A small network was shown many inputs. Here are its activations along a few directions, one row for each input.
In each table, some parts of the input vary, and every possible input appears once, in random order.
A made-up example of a description, with smaller parts first: one of 3 separate values, together with either a single point or one of 11 places along a line or (one of 4 places along a line, together with one of 8 places around a ring).
Shared parts are said once, and a part with two or three values counts as separate values.
(in the rows, 128 means zero)

Rows:
x1: [106 133 151 100  89 142 112 117 141 111 144 131 172 135 144 116 198 114
 111]
x2: [ 88 138 111 146 113 156 160 131 140 130 105  84 133 133 168 138 149 140
 107]
x3: [ 88 136 101 123 128 165 134 146 136 126 136  81 124 122 165 158 137 144
 105]
x4: [157 134 127 164  81  85 135 132 103 108 128 189 138 127  80 125 120 117
 142]
x5: [151 116 117 161 108 112 119 103 162 114  71  97 156  83 132 133 122 167
 106]
x6: [ 86 137 107 122 145 176 156 139 140 155 118 109  94 132 166 136 128 115
 137]
x7: [135  98 228  24 171  33 159 148  96 247 119 172 152 185  43 160  69 185
  48]
x8: [162 142 148 171  98 109 136 116 127  81  61 132 114  99 125 163  91 121
 134]
x9: [100 129 132 110 143 137 128 142 114 157 165 157 105 151 141 119 193 111
 148]
x10: [117 136 122 109 100 115 126 129 142 130 166 115 167 150 146 110 183 109
 121]
x11: [ 77 127 115 120 160 172 133 125 136 134 145 111  95 133 176 142 111 132
 139]
x12: [128 155 149 126 141 136 124 118 122 121 163 163 119 141 123  75 133  88
 140]
x13: [116 140 128 143 178 149 145 134 116 129 126 110  72 111 150 122 100  98
 130]
x14: [124 112 230  54 200  46 165 141 101 242  86 112 140 168  80 195  16 196
  36]
x15: [ 96 136 139 119 106 153 137 119 152 109  87  87 135 120 182 130 152 134
 100]
x16: [ 92 126 163 104 119 145 154 109 128 123 132 154 148 135 134  98 195  93
 153]
x17: [122 113 113  95 122 142 108 143 105 128 182 122 138 155 143 117 178 143
 123]
x18: [ 92 128 110  98 137 148 127 131 132 165 170 159 130 146 139 107 167  90
 145]
x19: [168 129 106 141 101 107 100 110 150 116 152 124 181 122  80 107 147 160
 122]
x20: [110 119  99 114 129 166 123 152 147 136 121  87 117 149 185 155 130 154
 129]
x21: [161 110 133 144  99 102  95 105 135 118 107 133 190 105  84 108 179 145
 112]
x22: [137 135 133 107 158 139 139 145 117 127 167 160 102 136 114  95 139  92
 166]
x23: [102 144 134 104 137 127 142 124 136 127 149 134 135 157 136  86 182  87
 144]
x24: [107 120 128 145 164 158 150 143 126 136 128 134  78 123 157 146  94 121
 164]
x25: [124 136 150 115 147 136 112 152 110 136 164 173  90 138 120 109 150 105
 161]
x26: [160 136 119 190 122 106 140 122 113  90  84 116 115 119 114 156  80 115
 123]
x27: [174 110  98 122 102 101  76 138 131 149 149 140 134 122  90 102 148 177
 120]
x28: [ 75 145 122 137 141 163 171 117 149 130 114 112 117 135 172 119 120 123
 138]
x29: [118 135 182 113 128 118 142 114 122 108 142 171 128 112 126  81 152  83
 159]
x30: [154 119 108 163 118 111 123 148 105 108  99 134  95 114 123 179  64 144
 158]
x31: [176 119 102 132 110 110 115 136 107 100 148 175 129 132  74 143 107 109
 147]
x32: [ 94 140 132 148 155 157 151 115 147 108 129 122 109 120 151 118  79  98
 141]
x33: [155 122  77 151 133 122 100 133 159 124 116  79 136  96 118 152 103 169
 107]
x34: [139 128 100 187 119 124 113 118 142 128  86  82 154 101 112 137 120 168
  99]
x35: [ 77 141 153 118 133 168 145  98 163 108 109 113 121 121 180 120 123 112
 125]
x36: [164 113  92 174 121 113 140 130 100 127  95 132  92 110 119 154  66 121
 125]
x37: [122 134 160 135 149 152 148  96 141 104 106 117 104 107 166 107  92  91
 138]
x38: [182 125 154 143  95  93 121 104  98  71 120 165 150 119  88 126 125 107
 145]
x39: [126 130 108  91 124 151 119 147 116 127 169 115 152 155 136 114 178 133
 128]
x40: [162 110  84 149 130 137  82 133 142 130 111  76 133 112 122 153  97 185
 124]
x41: [174 107 115 140 107  81 100 143 102 112 151 174 113 136  88 149 116 111
 150]
x42: [174 136  93 126 115 113  76 131 124 145 155 124 168 110  83 118 146 167
 129]
Describe the family of inputs behind these rows.
Answer: one of 2 separate values, together with either a single point or (one of 4 places along a line, together with one of 5 places around a ring)
The inputs of x40 and x27 match in every part but the choice among 2 separate values. If x34 is changed in the same way as x40 into x27, which row does it become?
Answer: x19
The inputs of x24 and x25 match in every part but the choice among 2 separate values. If x33 is changed in the same way as x24 into x25, which row does it become?
Answer: x42
Change only the choice among 2 separate values in x26. List by row number the other rows that result.
Answer: x4

Rows:
x43: [ 51 177 162  95 167 172 162 121 135 179 141 121  97 167 168 134 128 111
 135]
x44: [147  88 160  98 141  61 126 155  98 180 125 125 170 173  75 188  53 140
  83]
x45: [134 153  84 155  90 154 138  94 129  79 143 146 176  96 114  96 153  74
 152]
x46: [120 120 166 110 124 144 123 151 149 139 198 128 138 161 139 133 204 142
 138]
x47: [ 74 152 145  52 155 155 151 131 120 166 142  75 134 155 181 107 162 120
 116]
x48: [187  87 145 153 120  81  98 117 126 129  81 117 145  97  46 135  55 183
 118]
x49: [123 157  67 171 116 171 126 101 117 112 127 109  76 109 145 126 116 120
 148]
x50: [ 75 151 189  80 193 145 174 120 124 132 130 170 108 144 169 124 159  81
 129]
x51: [144 135 121 174 123 161 115 103 104  72 116 143  79  99 147 117 138  89
 149]
x52: [111 133  92 125 139 150 145 152 146 114 155 132  87 138 138 139 103 123
 184]
x53: [108 121 126  95 150 134 123 164 136 148 198 116 110 146 184 107 147 154
 118]
x54: [179 102 134 135 127  70 112 171 109 156 104 147 120 148  64 192  72 168
  69]
x55: [143 132 125 121  95 139 106 137 154 103 172 165 130 122 112 102 152  76
 150]
x56: [121 160  75 179  86 140 145  93 144  75 100 151 159  83 143  82 165  89
 144]
x57: [128 140 144 135 132 153 105 137 103  91 125 170  72 144 123 125 140  93
 174]
x58: [138 104 113 115  93 129 128 153 147 116 175 128 145 128 142 124 185 138
 173]
x59: [126 159 102 168 122 160 130 101 133  50  89 140 130  63 179 139 126  84
 169]
x60: [115 149 158 108 124 104 131 138 110 132 179 140 140 146 110  93 180  74
 141]
x61: [122  95 183  76 147  88 165 142 117 217  92 141 152 169  97 171  70 151
  44]
x62: [148 127  98 151  62 160 112 107 140 104 143 113 129  97 147 119 193 139
 152]
x63: [ 69 152 194  90 132 132 157 115 150 142 173 148 144 154 146  87 168  79
 106]
x64: [124 122  83 114 124 136 108 160 128 113 173 111 104 137 167 107 142 156
 135]
x65: [102 147 157 112 177 132 121 124  98 117 157 188 100 163 142 123 150  90
 146]
x66: [140 129  69 161  73 149 124  89 136  92 100  86 168  96 167 114 187 113
 164]
x67: [162 113 203 117 176  74  91 143 120 175 115 144 135 154  44 146  86 191
  94]
x68: [100 145  55 165 102 170 127 124 138  80  90  82 140  89 182 104 149 154
 145]
x69: [198  98 153 120 147  84  93 152 124 163 109 141 156 111  45 147  58 179
 115]
x70: [ 77 140 139 115 172 154 127 157 158 151 179 143  90 137 149 146 117 118
 149]
x71: [113 134  52 182 115 159 144  99 147 107  84 100  90  97 179 112 106 103
 164]
x72: [136 127 226  76 193  82 136 123 137 175 101 109 156 150  64 156  86 175
  73]
x73: [ 89 146 163  62 129 133 172 114 133 165 166 119 155 157 171 116 210 132
 122]
x74: [184 104 134 184 123  79  83 111 141 138  56 122 143  83  85 130  56 186
  96]
x75: [131 109  54 139 102 147 137 116 122  90 141  86 115 113 174  90 135 148
 138]
x76: [175  88 107 185 106  84 120 136 117 133  33 101 144 117  82 176  66 150
  73]
x77: [187  84 103 162 102  95 126 127  92 146  67 120 140 140  60 172  65 154
  72]
The inputs of x64 and x53 match in every part but one. If x55 is changed in the same way as x64 into x53, which row does it become?
Answer: x60
Describe the family of inputs behind these rows.
Answer: one of 5 places along a line, together with either one of 2 separate values or one of 5 places around a ring
Change only the choice among 2 separate values in x76. List by row number the other rows that result.
Answer: x74

Rows:
x78: [152 103  62 156 101 153 125 142 125 115 137 128 112 123 119 128 142 113
 157]
x79: [143 123 100 152 147 146  88 131 144 113 136 112 100  89 128 108 119 170
 139]
x80: [124 130 101 182 136 164 123 106 139 107 110 114 101 104 145 148  87  99
 140]
x81: [168 111  52 163  97 143 113 145 117 114 120 143 100 119 135 137 131 131
 153]
x82: [176  97 119 108 123  75 127 162  97 188 110 147 145 165  57 175  73 175
  98]
x83: [161 123 107 169 117 116  85 120 114  63 116 167 127  99 122 117 125 115
 155]
x84: [107 128 168 108 138 124 128 118 121 127 150 184 131 142 127 109 156  88
 147]
x85: [112 132 131 124  84 128 151 101 153 123 131  99 160 126 155 117 158 118
 109]
x86: [ 94 113 148  95 122 137 127 128 145 140 120 103 143 152 166 127 188 143
 107]
x87: [ 97 125 110  77 134 138 121 165 104 145 165 133 125 186 144 142 167 117
 137]
x88: [141 130 100 181 127 158 121 116 127  94 102 110  86  95 168 155  72 132
 131]
x89: [ 87 139 162  72 185 127 117 148 131 160 162 112 123 158 145 100 170 154
 134]
x90: [127 157 162 125 131 123 133 111 131 113 153 179 155 129 128 120 140  86
 142]
x91: [143 117  98 161  83 154 114 103 149  90 111  88 142  91 139 133 146 149
 126]
x92: [ 91 143 153 117 151 165 156 131 136 149 127 132 101 141 168 141  97  97
 128]
x93: [100 130 145 105 102 131 141 125 145 130 122 101 141 133 147 126 173 137
 111]
x94: [114 159 122 161 134 171 149 109 127 104 117 113 120 128 143 136  88 109
 136]
x95: [139 136 122 155  80 149 144  93 148 110 129  92 160 112 151 120 156 137
 112]
x96: [162 108 160  96 166  61 110 146 121 198 110 124 147 138  66 129  71 188
  93]
x97: [147 113 151 127 160  64 134 136 110 162  68 126 124 128  85 185  24 155
  70]
x98: [163 124 133 156 124 132 107 109 126  88 133 150 128 101 115 122 131 108
 174]
x99: [ 92 143 156  80 168 133 133 129 130 170 172 114 129 139 130  98 139 151
 151]
x100: [ 92 125 162  96 166 159 158 141 125 150 124 118 103 157 184 140 115 108
 125]
x101: [169 100 149 115 102  52 116 122 117 161  81  98 174 129  83 169  86 185
  57]
x102: [179 116 183 114 135  44 116 134  95 149  82 179 150 122  50 160  79 149
  92]
x103: [106 122 188  78 140 128 132 141  99 126 139 164 119 145 139 117 165 106
 143]
x104: [ 96 129 143 136 134 144 176 126 146 133 117 122 107 130 161 129  99  79
 128]
x105: [117 156 119 133 149 149 120 122 138 126 158 113 142 126 117  80 140 133
 136]
x106: [106 128 112  99 121 127 147 162 114 147 153 144 111 160 125 136 167 109
 136]
x107: [111 132  98 123 112 117 153 155 123 128 150 146 128 146 121 127 161 101
 129]
x108: [ 97 138 139 106 146 136 152 134 148 156 151 127 130 122 132  78 148 126
 139]
x109: [151 122  84 174  84 134 101 102 144  85  93  96 129  88 146 138 140 168
 111]
x110: [148 147  85 148 111 135 141 138 126 113 147 138 121 139 116 128 159 103
 129]
x111: [139 152 143 147 119 126 118 105 116  96 138 161 145 123 114 108 136  95
 153]
x112: [131 127 109 142 152 136 102 125 147 107 146 102 123  98 107  98 132 146
 151]
Describe the family of inputs behind these rows.
Answer: one of 5 separate values, together with either a single point or one of 6 places along a line
The inputs of x84 and x99 match in every part but the choice among 5 separate values. If x90 is changed in the same way as x84 into x99, which row does it become?
Answer: x108
Change only the choice among 5 separate values in x78. List by row number the other rows that result.
Answer: x80, x91, x98, x112

Rows:
x113: [146 109 109 119  83 119  61 136  90 116 128 150 163 122 136 175 146 143
 116]
x114: [162  94  92 145  65  99 120 143 117 116 139 133 136 128  85 164 155 121
  98]
x115: [143 135 103 149 110 125  83 115 166  97 143 112 135 106  77  86 146 127
 132]
x116: [195 111 114 162  98 102 114 148  78  74 109 162 136 102 114 182 123 134
 189]
x117: [115  94 155 113 130  68 150 123 136 203 107 121 142 174  89 148 103 141
  53]
x118: [150 158 123 186 102 180 162 110 112  53 113 141 100  95 203 124 126 151
 205]
x119: [167 110 155 134 128  82  82 132 131 132  71  87 150 115 104 179  70 153
 104]
x120: [179 126  85  96 134  86  93 148 134 140 140 127 153 127  75 139 131 165
  94]
x121: [136 112 125 119 119  95 133 128 144 189  85 100 162 126  84 169  85 140
  67]
x122: [197 126 108 170 165  86 129 166 102 132  98 109 127 111  71 171  60 156
 144]
x123: [ 79 115  99 102 132 204 136 126 136 158 162  83  64 142 204  63 188 112
 158]
x124: [ 78 123  91 123 106 207  91 124 140  83 117  89 108  98 237 127 157  87
 148]
x125: [ 63 116 148  82 172 215 159 131 122 105 171 135  78 146 228 108 164  61
 171]
x126: [100 122  94 146 116 195 109 129 129  63 123  84  85  85 238 111 154 109
 151]
x127: [155 105 206  70 161  99 125 127 120 170 144 177 150 170  95 140 115 108
 143]
x128: [144 103 118  96 121 107 115 167 118 167 172 139 112 159  80 148 202 156
 127]
x129: [151 124 115 120 104 137 113 107 147 155 156  99 147  85  85  64 160 149
 152]
x130: [140 148  92 188  91  93 157 111 111  68 112 168 150  92  97  86 104 103
 134]
x131: [109 136 101 182 102 209 144 131 119  49  90 138  81  88 234 114 116 103
 200]
x132: [ 91 142 113 118 170 163 108 106 161 144 156 114 120 137 113  83 209 109
 135]
x133: [131 137 114 150  94 180 134  98 136  63 132 113 105 102 205 116 155 160
 142]
x134: [115 130 192  88 164  80 158 146 120 207 127 131 139 178  60 171  86  89
 102]
x135: [106 150 105 186  93 140 123  95 125  85 140 117 146 117 138  88 154 113
 100]
x136: [103 115 130  79 133  84 141 144  92 159 179 185 139 190  95 147 145  71
 126]
x137: [ 88 146 108 131 137 171 109 128 145 138 181 119  96 170 188 100 182 125
 130]
x138: [ 98 134 200  77 173  99 210 144 134 205 122 123 114 171  70 171  58 128
  93]
x139: [162 130 122 142  77  79 114 147 155 111  95 148 160 148  70 153 108 134
  70]
x140: [162 126  94 165 176  90 154 141 111 145  80 111  91 100  94 146  17 181
 117]
x141: [ 88 142 173 103 139  68 162 152 147 192  81 100 142 177  98 168  66 158
  68]
x142: [ 94 155 174  89 144 107 179 131 127 126 186 164 152 155  76 100 159  77
 134]
x143: [142 130 149  92 125  66 169 152 126 164 123 165 176 169  90 129 149 165
  80]
x144: [107 125 133 113 138 119 116 147 139 144 162 143 150 138 107  53 173 147
 126]
x145: [ 77 141 167  88 159 177 156 107 148 115 167 158 114 158 195 123 154  81
 187]
x146: [164 145  94 204 149 185 141 100 125  79 138 130 114 102 112  97 157 123
 182]
x147: [103 148 105 130  99 172 102 120 151 102 127 122 115  86 217 120 150 125
 143]
x148: [102 181 148 106 193 159 144 120  98 141 220 144 106 145 119  78 182 100
 153]
x149: [125 121 150 104 154 110 115 120 143 188  51  87 144  88 128 168  44 180
  99]
x150: [205 116 123 145 121  97 105 116 112  86  57 166 158 115  91 155  81 133
 155]
x151: [130  97 154 148 130  87 115 128 137 145  72 102 120 107 142 151  19 188
  77]
x152: [123 140 137 161 112 180  89  75 136 113 145 125 140  97 175 106 167 114
 114]
Describe the family of inputs behind these rows.
Answer: one of 5 places along a line, together with one of 8 places along a line
The inputs of x133 and x147 match in every part but the place on the line of 5. If x115 is changed in the same way as x133 into x147, which row does it become?
Answer: x129
Change only the place on the line of 8 in x137. List by row number the other rows that result.
Answer: x117, x123, x128, x132, x141, x143, x144
A walk changes only the place on the line of 8. It starts at x131 and steps to x118. List the rest of the walk in order.
Answer: x146, x130, x116, x150, x122, x140

Rows:
x153: [179 144  68 186 100  73 105 132 127 153 121 111 148 103 104 123 108 178
  68]
x154: [201 106 140 142 100  95 118 117  80  97 107 150 154 144  85 134 112 145
  97]
x155: [101 116 171  83 180 101 157 140 111 210 138 137 102 149 115 167  80 113
  77]
x156: [143 129 188 117 178 106 141 116 102 139  89 171 149 141  77 118  87 137
 158]
x157: [116 139  89 166  92 148 140 115 162  93 165  96 151 110 130  81 180 138
 126]
x158: [132 129 177 122 162 124 173  90 121 172  87 120 129 156  94 162  84 134
 108]
x159: [ 71 126 157  82 168 163 125 143 130 156 174  94 100 146 200 114 181 120
 112]
x160: [115 135 102 131 107 192 111 103 145  94 123  79 144 100 187 139 141 134
 139]
x161: [170 115 148 124 128 131 145 114 124 125  73 109 119 106 107 197  66 145
 118]
x162: [134 127  60 162  48 146 110 145 150  92 125 114  99  91 162  81 171 144
 141]
x163: [195 136 121 179 151  82 114 148  90  93  91 149 100 100  97 150  77 162
 150]
x164: [135 110  94 167 128 162 104 118 132  59 121 155  77  90 133  99 125 104
 208]
x165: [166 128  84 158 135  91  84 128 144 128  83  93 117 109 140 168  86 181
  59]
x166: [ 60 162 135  92 159 169 171 141 118 163 170  97  96 159 160 140 144  78
 167]
x167: [114 126  94 164 107 187 173 123 155  96 119 109 118 117 179 110  91  81
 142]
x168: [150 113 111 126 141  91 119 133 135 110  92  92 158 117 148 164  77 196
  85]
x169: [104 128 164 107 160  93 127 110 105 162  88  89 177 129 131 162 114 185
 107]
x170: [152 152 191  88 195 100 133 169 115 172 151 189 100 156  99 141  98 122
  93]
x171: [155 114  80 173 127  97 140 127 129 135  90 126 105 112 122 183  41 150
 111]
x172: [130 116  80 185 113 197 150 100 139 102 113 131  68 102 169 136 114 103
 140]
x173: [102 158 188 121 144 170 140 103 118  99 131 144 113 122 114 117 172  88
 213]
x174: [ 80 142 136  85 117 151 128 137 143 183 208 130 120 137 151  88 201 108
 112]
x175: [147 126  74 174  76 152 103 121  91  67 136 148 116 111 139 125 177 113
 175]
x176: [129 138 149  89 157  77 130 165  80 169 159 182 143 181  86 142 146 139
  80]
x177: [107 104  66 167 102 176  99 119 145  95 116  87 101 102 185 111 130 147
 149]
x178: [186 107  73 187  96  71 100 134 122 117 129 183 137 137  91 144  93 143
  78]
x179: [ 87 133 148 117 119 167 181 120 141 118  90 113 105 136 186 106 138  80
 163]
x180: [121 127 147  55 142  76 125 171 136 188 171 131 141 159  96 147 146 187
 106]
x181: [155 107 120 131  69  98 113 131 142 146 116 119 173  98  85 121  96 172
  87]
x182: [ 97 115 166  77 170 106 108 170 130 216 148  99 141 150 129 151  94 143
  68]
x183: [116 136 164  91 138 163 123 146 115 142 198 145 105 174 111 117 222  68
 143]
x184: [179 127 151 148 154 104 120 112 106 104 123 136 150 120  70 146  54 137
 160]
x185: [ 85 160 150  93 186 160 139 154 129 137 182 155  97 162 121  85 147  67
 183]
x186: [163 101 168 114 128  79 123 109 116 139 124 172 170 170  92 135 131 130
 108]
x187: [ 63 114 142 113 141 167 128 112 157 123 118  90 144 128 181 104 167 121
 149]
x188: [107 133 121 149 121 161 114 108 139  68 134 145 124  82 127  98 118  82
 186]
x189: [ 98 142 127 119  85 122 122 123 153 107 147 150 155 149 139  91 182  59
 146]
x190: [142 129  90 127  81 154 108 128 152  58 121 150 139 117 123 114 179  81
 145]
x191: [ 90 155 129 112  93 125 141 125 158 122 148 114 155 110 171  98 210 136
 148]
x192: [143 115 160  97 128  90 134 123 134 170 101 117 181 140  83 110 140 170
 115]
The inputs of x167 and x172 match in every part but one. If x154 is changed in the same way as x167 into x172, which row does it become?
Answer: x178
The inputs of x170 and x156 match in every part but one. If x182 is changed in the same way as x170 into x156, which row does it become?
Answer: x169
Describe the family of inputs behind these rows.
Answer: one of 2 separate values, together with one of 4 places along a line, together with one of 5 places around a ring
Change only the place on the ring of 5 in x166. List by row number the other rows that result.
Answer: x159, x174, x183, x185
Change only the choice among 2 separate values in x171. List by row number the other rows that result.
Answer: x172
A walk changes only the place on the line of 4. It starts at x180 and steps to x192. List the rest of the walk in order.
Answer: x181, x153
